Each row below holds a small network's activations on one input, seen along a few directions.
In each table, some parts of the input vary, and every possible input appears once, in random order.
A made-up example of a description, with smaller parts first: one of 8 places around a ring, together with either a single point or one of 11 places along a line or (one of 3 separate values, together with one of 4 places along a line).
Shared parts are said once, and a part with two or three values counts as separate values.
In the rows, zero is written as 128.

A family of inputs:
R1: [160 156  78 113 162 167 108 129 229 117 105 123 158  74  78 189 104 150]
R2: [183 133 118  72 145 156 113 135 128  86 155 200 160 216 150  20 153 103]
R3: [189 181 119 111 140 157 107 111 136  78 155 198 114 246 190  28 160 125]
R4: [180 124  76 116 168 175 131 188 219  32  93 191 161 179 102  48 164 107]
R5: [129 172 151 115 192  78 131  94 140 141 117 120 204 140  69 136  84 116]
R6: [123  64 111 183  80 186 167 199 157 145  79 103  83  83  86 195 157 106]
R7: [ 74 127 162 117 158  88 106 146 109 161 132 106 139  73 117 194  92  80]
R8: [163 166 122  70 140 149  91  74 137 168 166 135 157 109 125 162  95 145]
R9: [123  89 180 115  89 165 118 155  75 164 154  98  52 109 115 136 158 110]
R10: [ 84  28 126 172  85 185 227 204 156 128  89 102 102  96 113 200 171 151]
R11: [150 139  94  97 137  50 117  81  98 112 138 155 166 141 127  73 110 169]
R12: [ 87 119  80 139 149 135 108 180 172 137  94 106 110  38  95 196 138 144]
R13: [111 123  49 151 144 115 104 150 192  23  79 140 188  85 126  38 141 139]
R14: [ 94  83 168 167  60 168 205 127  75 177 152 107  53 163 202 177 165 169]
R15: [ 88  37 168 128  65 166 211 148  65 180 150 112 100 131 160 172 162 145]
R16: [ 73  35 207 150  95 138 226 170  93 153 127 101 130 131 136 196 125  86]
R17: [128 136 179 154  83 166 112 134  85 160 156  93   6 141 157 141 160 133]
R18: [145 174 112  94 162 107 115  73 111 168 140 132 174 140  94 111 121 175]
R19: [155 186  93 136 132  51 111  60 108 108 140 150 120 174 169  79 112 192]
R20: [146 129  51 140 160  68 134 136 190  61  77 143 167 106  81 100 118 174]
R21: [141 165  68 137 184 125 133 128 204 117  79 119 175 105  47 138 130 180]
R22: [119  79 136 158 110 183 135 210 167 112  93  86  53  74  68 163 167 115]
R23: [115 133  92 108 122  96  87  95  99  75 140 152 187 121 173  12 132 134]
R24: [168 130 157  93 175 127 128 157 157  60 132 187 190 218 126  44 114  45]
R25: [132 120 153 178  54 168 144 122  76 193 142 108  34 151 176 173 151 124]
R26: [ 90 129 124  96 127 116  91 125  80 188 155 118 109  73 142 169 130 139]
R27: [ 99 130 131 130 153  68 102 116 128  48 116 140 217 121 148  36  95  75]
R28: [127  74 153 139  59 167 151 143  66 197 140 114  80 118 134 168 149 100]
R29: [134 137 133 118 167  21 132 102 127  85 115 143 196 142 103  98  72 110]
R30: [111  71 192 161  90 139 166 164  94 170 117 102 111 119 109 192 111  42]
R31: [148 163 160  91 170 121 106  95 166 141 143 123 187 110 100 187  58  86]
R32: [150 221 111 132 156 108 109  52 121 164 142 126 128 173 135 117 124 199]
R33: [107  87 219 136 119 136 134 176 103 137 131  86  82 109  91 160 120  51]
R34: [ 95 175 123 135 122 118  84 104  90 184 157 112  63 105 184 175 132 163]
R35: [120 179  92 147 117  97  80  74 109  71 141 146 141 153 215  17 135 157]
R36: [168 212 121 108 134 150  84  53 147 164 168 129 111 142 166 168  98 168]
Question: The inputs of R11 and R19 match in every part but one. If R9 is changed in the same way as R11 into R19, which row does it become?
Answer: R17
Question: What is each input in this table made of?
Answer: one of 4 places along a line, together with one of 9 places along a line
Question: Change only the place on the line of 9 in R1. List by row number the other rows that result.
Answer: R4, R6, R10, R12, R13, R20, R21, R22
Question: Change only the place on the line of 4 in R25. List by row number the other rows that result.
Answer: R6, R28, R30

A family of inputs:
R37: [137 173 133  78 154  90  66  80  93 125 167 150 169 139 152  67 102 112]
R38: [110  64 186 141  99 139 193 165  86 149 130 118  99 161 124 146 148 103]
R39: [147 150 141 107 143  94  87 118 100  80 145 160 142 175 149  23 129  92]
R40: [111 126 194 129 127 117 162 109  90 203 147  98 113 133 116 218  99 115]
R41: [114 165 128 137 142 140  99 126 143 174 128  91  78  79 108 205 124 153]
R42: [170 164  77 129 136 118 129  99 140  88 125 167 133 193 146  44 156 188]
R43: [111  92 128 163  85 153 139 151 122 128 114 104  91  97 137 142 146 121]
R44: [147 211 150  92 172  72  56  63 106 134 164 138 155 149 142  95  78 107]
R45: [195 183  87 107 146 163 119  95 170 100 141 180 139 206 153  75 145 168]
R46: [101  88 178 114 110 134 172 126  78 194 150 110 127 123 126 190 122 121]
R47: [161 187  70 100 146 113 107  61 133 133 146 157 160 157 149  87 129 208]
R48: [112  99 150 121 102 143 145 127  95 184 141 106 113  99 120 184 127 129]
R49: [120 111 125 126 100 151 120 129 112 174 133 103 100  77 116 178 132 139]
R50: [ 81 110 104 156 109 132 122 155 126 131 115 103  85  72 147 155 152 155]
R51: [ 78  70 172 145  95 108 186 139  74 158 136 109 119 126 155 168 126 119]
R52: [171 225  87 114 163  96  97  44 146 142 143 145 146 166 139 115 106 202]
R53: [ 92  69 183 149  95 135 192 149  88 146 132 110 118 144 147 153 135 104]
R54: [139 170  64 133 131  87 121  73 128  98 130 158 152 158 178  66 134 204]
R55: [172 169 150  85 154 140  77 114 130  92 162 173 148 188 155  54 117  71]
R56: [113 104 118 152 113 163 130 181 138 122 109 113  65 107 116 133 174 139]
R57: [115 156 127 111 139  64  80  92  88  90 151 151 162 140 180  45 106 109]
R58: [113 123  79 127 173  66 127 135 177  59  86 142 219  94  96  93  99 126]
R59: [152 169  74 137 131 115 126  83 142  86 126 159 152 177 169  51 143 189]
R60: [145 117  93 122 177  97 135 162 189  50  81 152 199 129  65  71 121 109]
R61: [169 136 103 101 188 142 125 158 219  62  98 165 205 142  71 101 110  89]
R62: [ 95 109 115 160 109 159 128 165 140 118 111 105  84  90 138 141 161 140]
R63: [ 90  82 142 154  87 117 158 140  90 150 125 106 106 101 149 162 131 126]
R64: [128 155 138 115 139  91  85 103 103  78 146 153 162 159 172  31 116  94]
R65: [145 178 102 109 205  75 103 107 195 103 100 130 213 102  57 143  71 124]
R66: [126 122  90 131 173  94 132 146 192  48  83 144 218 113  88  78 108 111]
R67: [154 107 141 134 100 202 131 165 149 143 129 125  79 128 121 164 147 100]
R68: [103 128 111 122 124 158 109 143 131 165 130 103  92  70 119 177 147 158]
R69: [137  84 192 122 107 185 182 161 115 163 145 132 106 173 130 176 136  80]
R70: [148  95 164 129 100 193 155 162 132 154 136 127  91 149 125 170 141  88]
R71: [122  76 156 150  91 148 166 166 102 141 120 115  86 136 118 140 153 109]
R72: [103  81 153 158  87 144 164 149 104 138 122 107 105 119 141 147 140 110]
R73: [ 97  94 117 160  85 125 133 142 108 140 118 103  92  79 145 157 137 136]
R74: [122 137 166 135 119 126 135 110 108 193 138  94  99 108 110 212 103 123]
R75: [137 124 127 130 124 208 120 179 168 134 126 125  71 121 123 164 162 119]
R76: [129  87 131 155  89 156 141 168 119 131 113 112  72 114 114 134 159 120]
R77: [130 149 141 141 117 134 110 112 125 183 131  90  86  86 106 206 109 134]
R78: [135 140  86  94 188  92 113 124 182  94 102 142 226  92  67 115  95 129]
Question: The inputs of R77 and R76 match in every part but one. If R65 is changed in the same way as R77 into R76, which row does it become?
Answer: R60
Question: The inputs of R64 and R37 match in every part but one. If R43 is changed in the same way as R64 into R37, which row does it become?
Answer: R49
Question: What is each input in this table made of?
Answer: one of 6 places along a line, together with either one of 3 separate values or one of 4 places along a line
Question: Change only the place on the line of 6 in R38. List by row number the other rows that result.
Answer: R40, R46, R51, R53, R69

A family of inputs:
R79: [170 190 100  80 164  97 109  54 127 117 158 177 198 190 154  65 107 165]
R80: [141 156 158 151 135 121 119 129 129 151 123 104  78 137 100 163 120 119]
R81: [146 106 161 138 109 165 136 166 120 118 131 133  81 165 128 107 154  90]
R82: [123 100 120 129  92 163 177 116 107 185 140 122 107 130 145 182 150 183]
R83: [144 108 120 146 129 164 140 176 175  74 102 143 124 147 118 100 149  98]
R84: [156 127 155 105 132 164 144 130 130 168 143 131 118 151 103 168 127 118]
R85: [148 201  85  84 158  95  49  66 120 104 159 163 168 139 170  45 114 153]
R86: [112 100 184 109 111 133 163 113  80 186 159 119 136 139 142 179 110 106]
R87: [112  81 126 162  70 164 170 152  97 134 128 123  70 144 170 121 179 154]
R88: [101 113 107 133  85 162 118 127 100 172 143 107  77  79 160 162 158 172]
R89: [108 121 107 155 159  71 141 143 166  92  79 109 169  87  72 136 104 129]
R90: [132 140 100 117 146 161  88 152 178 112 117 126 132  82 109 141 128 116]
R91: [ 98 129 187 155 113  91 139 112  79 168 139  92  95 125 139 174 103 107]
R92: [ 93 110 168 113 101 131 103 125  71 172 161 107 106  88 158 159 117  93]
R93: [122  93 104 109 158 113 164 145 167 110  99 136 211 102  74 141 111 129]
R94: [157 218 103 126 166  56  84  51 126 100 138 149 156 175 151  60  99 166]
R95: [112  72 109 141 136 114 157 182 157  59  86 140 173 116 100  81 140 100]
R96: [160 168 106 111 142  97 101  90 118  65 146 180 159 203 179   5 135 137]
R97: [104  79 189 141  86 134 155 150  70 136 146 122  99 153 167 118 137  77]
R98: [100 104  89 112 152 111 105 158 159  96 101 124 181  52  90 122 119 118]
R99: [107 130 123 175  95 120 153 115 106 167 120  94  65 116 142 177 143 184]
R100: [139 157 117 159 156 120 124 140 185 107  95 113 120 118  91 157 113 128]
R101: [134 139 141 109 125 162  84 141 122 155 145 117  89 101 118 148 135 107]
R102: [153 129 114 113 153 163 148 141 185 125 115 141 162 133  93 161 120 127]
Question: What is each input in this table made of?
Answer: one of 4 separate values, together with either a single point or one of 5 places along a line
Question: The inputs of R80 and R81 match in every part but the choice among 4 separate values. If R94 is changed in the same way as R80 into R81, which row does it become?
Answer: R96
Question: Which other rows agree with R101 in the choice among 4 separate values? List them by row number.
Answer: R85, R88, R90, R92, R98
Question: Which other rows agree with R79 in the choice among 4 separate values? List them by row number.
Answer: R82, R84, R86, R93, R102
Question: Change only the place on the line of 5 in R83. List by row number the other rows that result.
Answer: R81, R87, R95, R97

A family of inputs:
R103: [147 126  88 144 136 129 165 128 169  76 104 158 163 171 136  83 142 158]
R104: [121  85 162 112 117 130 163 137 100 125 141 144 161 156 142 111 125  91]
R105: [ 96 100 138 158  77 188 139 154 112 206 131  74  32  62 128 238 156 155]
R106: [109  71 172 155  78 166 168 169  93 153 131 108  67 133 142 160 156 102]
R107: [103  89  82 146 138  92 132 169 156  46  82 137 173  95 109  59 140 122]
R108: [142 164  78 133 161 106 140  97 180 115 106 136 173 127 109 142 110 183]
R109: [ 97 127  72 136 163  71 108 138 167  85  84 115 184  52  83 117 110 146]
R110: [102  62 146 167  53 209 162 186 101 168 129  98  21 106 155 182 187 131]
R111: [102 109 162 145 104 144 145 138 104 192 133  86  78  90 115 218 126 127]
R112: [115 123 152 101 142 107 139 107 111 164 143 122 172 113 116 170  93 116]
R113: [174 163 106 110 130 133 126  91 119 113 149 170 130 207 160  54 151 168]
R114: [115  79 192 142 102 128 172 153  88 140 133 119 113 157 131 137 128  78]
R115: [167 128 118 110 165 166 105 180 200  60 106 158 155 143  87  82 134  69]
R116: [138 179 131 113 122  99  68  80  78  96 170 160 120 180 211  21 131 123]
R117: [108 117 181 130 129 105 148 122  98 179 135  97 123 114 105 196  97 104]
R118: [162 166 108 100 189 145  81 149 210 100 107 136 167 100  60 139 103  93]
R119: [135 216 119 103 145  76  43  47  89 137 171 138 132 135 184  80  98 147]
R120: [171 201  96 100 153 111 102  58 130 151 150 148 140 162 133 113 118 192]
Question: The inputs of R115 and R118 match in every part but one. If R114 is changed in the same way as R115 into R118, which row does it become?
Answer: R117
Question: What is each input in this table made of?
Answer: one of 2 separate values, together with either one of 4 places along a line or one of 5 places along a line
Question: Change only the place on the line of 5 in R119. List by row number the other rows that result.
Answer: R108, R109, R118, R120
Question: Change only the choice among 2 separate values in R106. List by row number the other rows that result.
Answer: R111
